Each row below holds a small network's activations on one record, seen along a few directions.
Records have a field called Kot. Each example row is followed by its value.
Records without Kot are marked none.
Other fields move the rows too, some of them a lot.
Strong random noise was added to every row along 6 fixed directions; ignore it. To show where, here is one row again and again, with new noise each time:
[-176  -65  113 -172   36   45 -283    6   63  107 -421  218 -228  184
  157   56   25   83 -537  387  183  502  -78   83  120 -226  603 -311]
[ 350 -364    6   72  192  109 -234 -148 -114 -160   14 -254   -5  249
  242  286  170  421  276  -83  345   93   61  -72   22  148  280  482]
[ -55 -159   82  -72   73  162 -309    0   40    1 -288   94 -105  254
  138  -16   79  134 -321   86  155  285   35   85  -68 -204  446  -53]
[ 466  131  207  -20  228   -6   47  -53  -48  187 -178  162 -105  383
  104 -125  275  -36   64 -586  150  262  370 -184  -86  102   27  248]
[ -76 -447  250   71 -277 -240  -45 -199 -201 -289  -53   97  -72 -343
  179  165 -170 -126 -165   41   67  -37 -134 -114  -60 -287  -67  -73]
[  93 -271  167   37   31   86 -280  101 -104 -182 -102  193  -11   89
  109 -264   76 -186  -11 -467 -146  -58  178  -87 -524 -305  -55  222]
[-132 -497   68  163 -243  150  -30 -286  -65 -366  126 -374  154  -57
   84  228  -93  274  -74   63  291 -203 -124  168   62 -194   27   71]
[-220 -137   52   63 -225  236  247  -76   15 -236  241 -393  192   59
 -115  -48   -9   26  -63  -61  136 -168  -82  226   81 -179 -237  -81]

[-224   -5 -233  -84  240  387 -218  266  150  -39   42 -204   47  374
   -8  -35  182  308  -55  295  104  186 -116  296   47 -102  390    6] | l4
[ 286   26  -19  -65  206 -168   67   69  -29  167  -33   77  -36 -129
  104  -47  -46  -69  217 -150  -87 -138   23 -132 -144  112 -127  151] | l6
[ -54  -23 -149   65   -6  251  104 -175  287  131   47 -228  267  154
 -113  -24  -64  331 -152 -258  177 -412  152  330   89   28   57  -29] | l13
[  66 -121 -196  -22  209  264  -20    6    7  -64  168 -380  160  113
  -45  115   46  279  297   21  185 -155  -37   89  -29  181   22  228] | l12
[  99  -35  169  124 -288 -118  210 -282 -221 -201  252  -73  145 -165
  -86  118   29 -268  163 -267  -14 -107   -7 -101   37   23 -498   57] | l7
[ 199  -75  -18 -113  171   -3 -354  320 -146  -66  -33  288 -172  -30
   92 -168  167 -209  185 -139 -187  123   93 -182 -333  -75   20  259] | l7
[-418   -5   56 -112 -296   17   41  155  -18 -173   38  -80  -58  -84
  -67  -10    7 -238 -225  496  -98  351 -370  139  152 -235  -19 -331] | l2
[ -52  238 -161 -235  176  278 -270  540  -21 -137  195   11  -30  200
 -122 -274  191 -257  294   75 -425  122  -35  -37 -327  -11 -128  193] | l15
[ -68 -228  198  -55 -115  -78 -378   24 -244 -212 -145  290 -187  -60
  126  102   26 -125 -174  195   -7  287  -40 -229  -64 -240  145  -24] | l5
[ -41 -275   77  -95   -4 -397 -270  175 -213 -136 -170  326 -307 -346
  247  165  -42 -209  -67  358 -143  329 -186 -308  -18 -185  190  -49] | l4
[ 378  110  -67 -177  369 -157  -62  123 -117  112   17 -114 -276   19
  181  403  138  257  413  527  192  451 -211 -295  322  510  273  274] | l15
[ -25  -95  164   12  -68 -407   46  -58 -143  -78   81  155 -133 -323
  176  311 -124  -40  136  268   27   78 -210 -264  271   85  -44    3] | l10
[ 287   48  228    2  -66 -290  182 -141 -108  123 -150  269 -136 -243
   78  -61  -47 -272  -76 -346    0   32   63 -218  -17    4 -200  -42] | l7
[ 198 -367  108  256  -48 -168   14 -497  -41   55 -121   -1  166 -265
  154  145 -239  315  -71 -326  213 -396  299   22   -9   10   33   93] | l8
[  -9  -86   50  -34   -5 -147  119   76 -118 -103   68   69   32 -326
  -63  -83 -131 -347  131  -90 -199 -193 -119 -139 -241  -51 -345  -37] | l12
[-238   94 -175 -214   71  -18  -99  474   30  -72  128   49  -95 -245
    4 -106  -40 -159  135  440 -384   97 -385   66   -4  -27   17 -142] | l1
[-252  258 -324 -235  182  401  -85  495   51  -80  281 -449  114  336
  -87  -14  216   42  244  669 -146  265 -312  248  126  152  126   91] | l11
[  18   97 -181 -204  252 -167  106  195  -58   54  120  -20 -121 -134
   26  246   50   21  268  352   20  203 -200 -150  200  275   51  -49] | l3
[-176  213 -104 -268  243   99 -117  529   -4  -76  252  -89  -88  153
  -25  -38   68  -65  310  547 -158  312 -288  -34  125  137   74  103] | l11
[  59 -330   40  155   53    2 -226   71 -130 -222  121 -139  106  -87
   47   30    9   67  201 -128  -74 -224  -99 -186 -219  -52  -88  329] | l2
[ 236  153  195  206 -154  -17  449 -438   33   21  111 -133  121  -40
 -147  100   31  130   -8 -506  150 -201  210   29  200  160 -328    4] | l9
[ 242  -60  433  172 -371 -409  269 -426 -240  -68  -79  269 -161 -431
   49  191  -67 -315  -41 -307  -15   32  109 -354   30  -17 -480  -19] | l15
[ -94   89   56 -112  120 -115  -88  168  -67    0  -95  168 -145    3
  148   88   46   10   22  254  -21  274  -72 -126  145   23  211 -120] | l10
[ 121  191   23   34  -83  -21  147  -98   31   50   -8 -111   11   80
  -15  144  117   51    2 -106   61   70   94  -42  167  158  -91  -17] | l1
[ 185  145  235  139 -188 -283  497 -364 -164   42  109  150   61 -229
   -9   91    9 -283   -8 -514   86 -103  188 -233  149   91 -452 -179] | l9
[-176   14  -29  -41   13 -158  313  101  -10   -9  267  -13  142 -395
  -75  -96 -229 -163  170   71 -202 -326  -88   98   -7   -2 -322 -216] | l8
[ -26    7 -139  -68  332  397 -132  129  164  176  -12 -181  214  263
  -38 -273  -20  283   61  -63   33 -203  171  308 -199   66  219  107] | l6
[ -34   98 -139   89   90  426   36  -11  231   91   15 -229  212  421
 -209 -309   88  225  -30 -393   55 -297  232  324 -164  -31   12   57] | none
[ 165  160   61   36   -3 -156  158 -228   57  296 -273  118  -78   94
   38  135  -32  112 -245  -10  221  124  134   13  253  106  232 -144] | none
[  93  203  205  -85   17 -198  255 -118   29  315 -315  308 -108   -2
  -19 -127  -21  -85 -262 -110  141  269  161 -164  102   93    7 -284] | l8
[ 123  200  -98   72   -9  416   71  -28  -59 -220  366 -610  198  575
 -109   60  406  225  423 -108  163  200   18   -4  158  251 -176  379] | l5
[ -53  372 -101 -180   54  -38  253 -125  157  367  -21 -125   -5  154
  -77  223   56  153 -208  527  286  427 -152  241  632  245  257 -343] | l13
[-138 -255 -140   94  -17  200 -137 -104   77 -138   16 -144  103  -73
   45   92  -68  338 -175   48  188 -185  -51  245    8 -151  227  -32] | l14
[ 310  119   45  134  -55   -4  199 -337   50  151  -90 -114   39  133
  -30  109  131  236  -80 -385  255   68  200   36  264  150   21   61] | l14
[  20   32  -99   77  100  -50  394  -59  125   41  317 -260  222  -76
 -241  -47  -37  163  282 -121   79 -325  -10   58  132  230 -311   64] | l3
[-111 -125  -39 -100  150   35 -370  501 -108 -245   83  287 -117 -233
   20 -265   28 -290  219  -52 -502 -122  -52 -178 -627 -240 -121  124] | l9
[  85 -295 -181   63  240  -98 -154   76  -24  -89   85 -140   76 -228
   38  147 -135  145  231   84  -25 -283 -153  -66 -166  105   42  233] | l3
[ 464  414  355   80  -56 -141  298 -531   34  399 -360  338  -22  361
   64   61  168  -45 -383 -561  303  310  534  -59  261  166   58  -72] | l11
[  68   11 -103   30 -101  -47  333 -259  -57  -51  224 -450  -32  124
   30  432  100  293  221  341  393  157 -151   -5  627  340   -6  106] | none
[ 263  211   70  -82  131 -419  454  165 -103  111  325   24  -86 -144
  -25  117  139 -233  454  -44  -40  115 -131 -271  294  299 -378  148] | l4
[  38 -397 -187  -38  106  114 -338    1 -147 -278  153 -175   33  -67
   71  250   28  228  357  202   96  -95 -107  -69 -143   42  106  334] | l12
[ 165  200   -6 -227  271 -477  113  431  -24  336  -80  415 -189 -352
   49 -211 -100 -456  131  -33 -447  -40  -71 -298 -207   62 -182  -81] | l13
[ -33  -12   59 -181   35 -338   27  140  -65  136 -141  330 -163 -426
  133  -76 -224 -309  -93  125 -223  -34  -98 -140 -172 -141  -96 -215] | l6
[ 101  114   79  -24  184  299 -327   56  249  239 -347  391  -67  332
   27 -373  110   13 -321 -391  -37   25  322  147 -308 -165  282   22] | l14
[ 151   22   45  -70   41   29 -293  151 -243 -273  158   -5  -62  244
   93   73  296  -92  413   12 -150  336  -62 -319 -138   73  -61  392] | l5
[-121   86  -66 -150   45  -52  -78   91   15    6  -65   48 -119  -38
  108  177   13   97  -63  301   59  138 -100  -14  116   51  224 -181] | l1
[ 129   79 -103   95  139  310  236   46  -94 -202  455 -518  236  288
 -118   86  280  261  492 -245  169 -131   30  -14  176  222 -287  346] | l2
[-132   25  187   85 -249   53 -231 -244  -29  -24 -362  234  -91  248
  123    5  138    7 -515 -143  135  322  215 -151    6 -254  239 -267] | l10

Which value of Kot does each new row have?
[ 105   55 -130   26  259    8  120 -150  256  301 -170 -240   78  193
  -46  152  -14  523  -98  235  381  119  -13   78  393  333  380  -62] | l3
[  32 -139  226  153 -233 -159  -23 -299    1    3 -303  322  -50 -109
   77 -131 -179 -128 -327 -343    3 -151  164  -41 -205 -260  -37 -173] | none
[ 144  355   38 -351  234 -316  -47  562 -141   59  110  440 -300 -168
   24 -146   54 -582  350  114 -423  266 -112 -420 -210  131 -284   57] | l15
[-107   22   58 -270    8 -262 -261  142 -157   24 -235  444 -306 -156
  277  207  -36 -228 -241  660  -71  514 -170 -212  136 -101  358 -217] | l11
[  44  -48 -179  -38   75   68  -34   97    6 -154  298 -270   80   11
   25  236   56  197  379   79   63 -183 -108  -30   91  250  -64  267] | l1
[ 186 -142   75   52  -68 -129   49 -197  -50   -1   -6  103   49 -189
   67  -26  -95  -58   33 -357   23 -290  231  -54 -162  -76 -210   89] | l6
[ 313  -95  274  108  -19 -235 -123 -123 -274  -28 -200  326 -123  -44
  134  -15  142 -158  -26 -511  -17  125  305 -435 -143  -60 -117  171] | l2
[-341 -107  173   -8 -417  -14 -141 -203   38  -64 -301  294 -106 -233
  -38   20 -156 -163 -679  237   28  166 -130  193  105 -418  180 -492] | l7
[ 159  349 -100 -174  225  104   72  121  151  349 -124   11  -42  248
  -56 -102  144   25    0   24  -17  194   95   83  120  161  114  -40] | l6
[-424   10  -19  -66  -34  198 -215  312   77 -144   12   39   88   21
  -45 -232  -48  -56 -152  212 -324   21 -177  207 -184 -254  123 -150] | l10
[-366 -195   65  162 -344  195 -178 -162  116 -158 -170   -3  157  -94
  -32 -157 -150   15 -514 -234  -23 -368  172  230 -306 -444  -22 -273] | l1
[ -37 -221 -149   69   91  235 -218  124   24 -175  151 -149   91  133
  -39 -120  -32  178  212 -126  -91 -269   39  123 -302  -48   25  263] | none
[ -93 -118  -49 -104   73  158 -235  230  -52 -127   73  -71  -97  -91
   45   31  -21   84  115  299  -65   66 -153  -41 -184  -33   91   92] | l15
[ 180  -99  130  207 -216   59  158 -324    4  -41  -16 -127   97  -50
   23   33   23   84   19 -349  144 -189  126   81   82   20 -251  118] | l14
[  90  259 -173 -199  329  154 -123  460  136  209  -23  206   31  192
  -70 -414  128 -168  133 -319 -455  -63  125   56 -393   -3  -27   84] | l13
[ -89  176 -199  -99  190  253  -96  164  250  180  -46  -35   31  216
 -112  -92   86  220 -177   77   98   65   -6  258  140   29  298  -70] | l14
